Each row below holds a small network's activations on one input, seen along a few directions.
Each table varies a few parts of the input and shows all the possible inputs, shuffled.
A made-up example of a description, with smaller parts first: one of 4 places along a line, together with either a single point or one of 9 places around a ring or (one of 2 separate values, together with one of 5 places around a ring).
Shared parts are said once, and a part with two or three values counts as separate values.
(in the rows, 128 means zero)

Other details of the inputs shift rows strongly along two fixed directions, in all tables alike. That doesn't count.

Rows:
x1: [123 169 114 150 132 177 161 152 158 142 118 105]
x2: [ 81 142 183 100 147 141  91 161  98 168  95 155]
x3: [ 86 155 107 120 121 125  99 142 119 115  96 168]
x4: [ 38 123 187 123 187 129  31 167  92 110 144 156]
x5: [102 154 130 125 110 122  87 150 106 142 122 183]
x6: [154 106  94 115 141  87  89 103 123  75 116 129]
x7: [203  84 120 147 108  73 163 135 122 125 143  79]
x8: [ 85 181 136 134 155 156  98 148  94 157 133 166]
x9: [ 76  92 135 181 140 220 227 155 184 148 163  89]
x10: [ 99 185 135  91 154 126 116 146 159 112 125 149]
x11: [ 17 133 147 107 181 164  47 117 108  99 131 164]
x12: [196  99 148 143  79 100 164  90 117 139 137  78]
x13: [ 36 148 160  99 189 163  76 140  66 110 172 180]
x14: [104 171 140 108 147 105 108 134 126 150 140 180]
x15: [106 130 160 106 148 116 110 135  74 113 154 120]
x16: [168 168 141  91 116  47 111 128 115 139 121 130]
x17: [ 63  78 119 195 145 205 233 136 164 159 151 105]
x18: [115  87 166 160 113 134 122 125 136 160 141  98]
x19: [191  88 101 143 110 117 146 123 180  95 130  84]
x20: [199 101 123 145  84 119 166  73 123 138 149 113]
x21: [197 124 113 111  96 139 173 125 172 142  83 107]
x22: [179 146 119  78 108 116 111  81 118  66 132 103]
x23: [ 86 127 157 215 122 186 204 178 153 224 130  94]
x24: [106 131 120 102 169 138 106 152 130  71 146 123]
x25: [191 110  95 123  99 120 179 104 152 152  70 123]
x26: [160 180  81 111 131 107 117 109 101 110  96 129]
x27: [182  86  71 144 123  98 178 112 141  99 129  97]
x28: [192 114 118 103 101  83  75  75 104 111 140 132]
x29: [178 116 105 107 138  81 103 119  91  96 154 139]
x30: [ 73 100 161 214  88 171 191 190 168 216 123 117]
x31: [ 95  89 155 188 121 204 204 156 174 231 113 148]
x32: [175 166  96  90  85  96 100 136 134  87  98 131]
x33: [147 133 110  97 121 112 115  68 100  82 123 124]
x34: [200 106 109 114 120  67  76 102 107  95 139 139]
x35: [ 30 146 162  93 174 179  42 136 128  87 142 147]
x36: [176 139  88 134 108  86 190 105 173 142 108 123]
Each input here is: one of 4 places along a line, together with either one of 4 separate values or one of 5 places around a ring.
The inputs of x20 and x12 match in every part but the place on the line of 4. If x5 is changed in the same way as x20 into x12, which row does it become?
Answer: x30
Change only the choice among 4 separate values in x26. List by row number the other rows that result.
Answer: x3, x25, x36
List by row number the other rows that have the place on the line of 4 in common with x35.
Answer: x1, x9, x10, x19, x21, x22, x24, x32
Change only the place on the ring of 5 in x12. List by row number the other rows that result.
Answer: x4, x7, x15, x18

Rows:
x37: [178 138 126  66 119  78  91  66  98  89 129 129]
x38: [179 197  88  51 103  86 112 100 134  66 111 139]
x39: [197  99 106 117 111  87 150  99 157 107 100  98]
x40: [ 82  95 123 191 126 190 158 147 145 147 143 120]
x41: [ 84 143 133  83 169 128  56 105 101  97 163 168]
x42: [179 117 100  82 133  54  72 100 111  86 137 137]
x43: [ 83 151 127  92 195 129  82 130  96  81 147 161]
x44: [ 78 136 151  91 160 128  45 151  99  93 134 127]
x45: [182  90 125 158  88 125 187 155 173 193 106 118]
x46: [ 74 131 128 198 113 170 176 152 156 205 112 132]
x47: [167  98 102 177 124 152 201 132 164 128 142  90]
x48: [ 54 131 162 126 153 188  96 140 122 126 155 121]
x49: [168 126 100  85 145  74  76 108 125  72 122 140]
x50: [ 95 170 160  71 149 144  65 142  95 138 123 185]
x51: [ 80  81 146 195 121 162 158 143 134 156 157 133]
x52: [199 105 112 117 112  83 172  87 118 121 132  93]
x53: [ 32 113 173 143 147 163 102 144  96 135 139 144]
x54: [ 96 109 152 171 137 185 201 177 150 209 133 134]
x55: [160  68 147 169  89 107 174 129 159 154 136  82]
x56: [ 94 158 133  92 165 154  61 122 112  70 140 156]
x57: [ 79 124 153 190 124 157 162 172 179 198 118 127]
x58: [ 35 123 146 138 155 188  95 152 104 128 135 128]
x59: [176 147 111  69 147  80 109  91  92  70 114 119]
x60: [ 85 105 139 174 119 193 180 167 149 208 110 151]
x61: [223 107  85 124 101  85 129 114 152  83 115  99]
x62: [174  97 109 158 117 146 200 126 156 132 129  66]
x63: [174  82 135 174  85 122 176 108 151 142 167 104]
x64: [ 81 141 172  93 161 109  75 133  65 100 154 135]
x65: [ 34 181 130 113 168 174 150 172 144 118 132 151]
x66: [174 178 104  97 100  68  82 107  84 117  90 145]
x67: [ 83 178 144 104 145 127  65 141  78 129  99 178]
x68: [ 73  76 157 175 138 163 175 142 175 170 133 117]
x69: [178 133  79  86 132  82  87  87  99  69 114 144]
x70: [ 78 148 127  93 161 151  64 129  90  81 108 141]
x71: [219 114  70 128  92 100 138  96 128  83 109 106]
x72: [205 100 119 141 100  72 154 110 107 111 161 101]
x73: [ 42 174 157 148 166 153 121 167 114 172 135 153]
x74: [170  90 115 164 106 141 195 131 144 146 149  58]
x75: [157  88 103 160 105 142 197  99 160 139 102 100]
x76: [210 127 104 125  76  97 155 115 119 154  89 129]
x77: [197  93  75 132 100  87 148  83 125 120 135 116]
x78: [ 97 101 139 182 123 195 164 138 164 147 163 112]
x79: [169  93 120 155 106 152 206  90 182 143 122  91]
x80: [ 89 128 157 191 137 176 198 168 152 200 133 124]
x81: [ 40 159 160 149 154 143  95 174 140 172 118 159]
x82: [ 80 134 150 198 135 171 196 166 156 203 135 117]
x83: [201  86 123 143  89  63 129 117 132 112 145 108]
x84: [221 144 119 127  77  94 154  98 139 150 113 114]
x85: [180 150 114  70 123 106  82  90 108  66 118 110]
x86: [ 79 197 150  96 146 123  59 129 101 137 125 169]
x87: [171 109 133 169 103 142 218 149 153 194 123 110]
x88: [153 137  75 149  80 139 216 129 182 135 100 111]
x89: [ 59 119 149 143 161 162  85 166 133 115 148 141]
x90: [206 101  93 114  86  77 150  72 114 114 108 106]
x91: [ 52 120 154 130 172 173  95 163 144 114 122 126]
x92: [ 51 120 139 134 188 157 119 141 115 133 172 150]
x93: [ 31 168 135 115 157 163 124 181 170 117 117 159]
x94: [ 87 197 154  91 146 124  55 127  98 127 122 168]
x95: [ 77 141 181  90 146 126  61 118  83 102 153 146]
x96: [205 168 130  65 101  81  88 103  95 118 108 152]
x97: [176 162 130  89 116  63  73 129 108 118  97 144]
x98: [178  93 106 177 107 138 195 131 147 135 156  81]
x99: [187 142  97  74 134  87  86  77 116  68 134 140]
x100: [ 95 161 160  82 152 113  54 163 101 129 104 179]
The inputs of x54 and x60 match in every part but one. If x98 is changed in the same way as x54 into x60, which row does it become?
Answer: x40
The inputs of x96 and x76 match in every part but one. If x63 is changed in the same way as x96 into x76, which row does it become?
Answer: x51
Describe the family of inputs behind these rows.
Answer: one of 4 separate values, together with either a single point or one of 5 places along a line or (one of 2 separate values, together with one of 5 places around a ring)
A walk changes only the place on the ring of 5. It starts at x89 and steps to x61. List the rest of the walk in order.
Answer: x49, x42, x83
Change only the place on the line of 5 in x73. List by row number the other rows that result.
Answer: x54, x80, x82, x87

Rows:
x101: [204 175  88  43 146  61 108  73  97  61 147 143]
x102: [191 171 106  97 119  71 166 101 114 138 143 138]
x103: [ 86 159 140  90 149 178 110  88 113 111 135 146]
x104: [223 152  89 114  92  67  83 107  61  38 184  75]
x105: [197 147 118 137  98  77 175 132 151 166 122 139]
x106: [ 75 147 131 159 137 149 118 156  97 169 108 177]
x107: [118 118  84 107 154 129  93 102  99  59 120 145]
x108: [ 47 188 183  99 138 159  59 142 100 157 106 190]
x109: [225 153  92  79 106  19  83 128 140 104 107 148]
x110: [162  65 166 153 105 147 149 119 121 176 147 114]
x111: [147 127 134 172  75 170 229 100 161 207 126 104]
x112: [ 39 113 128 181 149 169 108 184 139 171 106 171]
x113: [146  85 109 173 118 180 224 140 199 122 123  56]
x114: [ 15 151 147  86 219 159  71 146 135  69 159 184]
x115: [ 73  90 131 168 153 153 157 166 214 140 143 140]
x116: [142  87 155 132 139  66  72 101  86 108 160 111]
x117: [182 131 109  62  94  76  48  85 135  65  94 132]
x118: [ 89  51 178 197 137 169 129 129 143 182 161 123]
x119: [176  55 152 174  96  81 193 119 127 157 168  64]
x120: [ 41  90 210 149 159 180 139 168 100 173 168 131]
x121: [ 92 197 145  97 151 143 126 150  86 134 120 125]
x122: [180 121  82 172  88 123 216 102 115 177 121 113]
x123: [194 119  97 108 105  89 119 139 161  81  92  82]
x124: [137  96  82 180 124 176 217 102 136 149 136 111]
x125: [192 189 127  84 104  74 103 143  95 118  86 116]
x126: [101 126  95  98 149 102  38 131  98  67 103 168]
x127: [ 46 170 147 107 189 200 130 150 112 109 137 123]
x128: [ 27 167 174  96 150 157  20 161 124 137 101 191]
x129: [150 127 124 155 104 126 148 182 175 158  89  96]
x130: [142  72 117 172  93 188 210  93 206 138 127  87]
Describe the family of inputs behind these rows.
Answer: either a single point or one of 5 places around a ring or (one of 4 separate values, together with one of 6 places around a ring)
List by row number the other inputs of the same sort as x120.
Answer: x110, x116, x118, x119
Change only the choice among 4 separate values in x113. List by row number the other rows that result.
Answer: x107, x114, x130
Change only the choice among 4 separate values in x117. List by row number the other rows that result.
Answer: x115, x123, x126
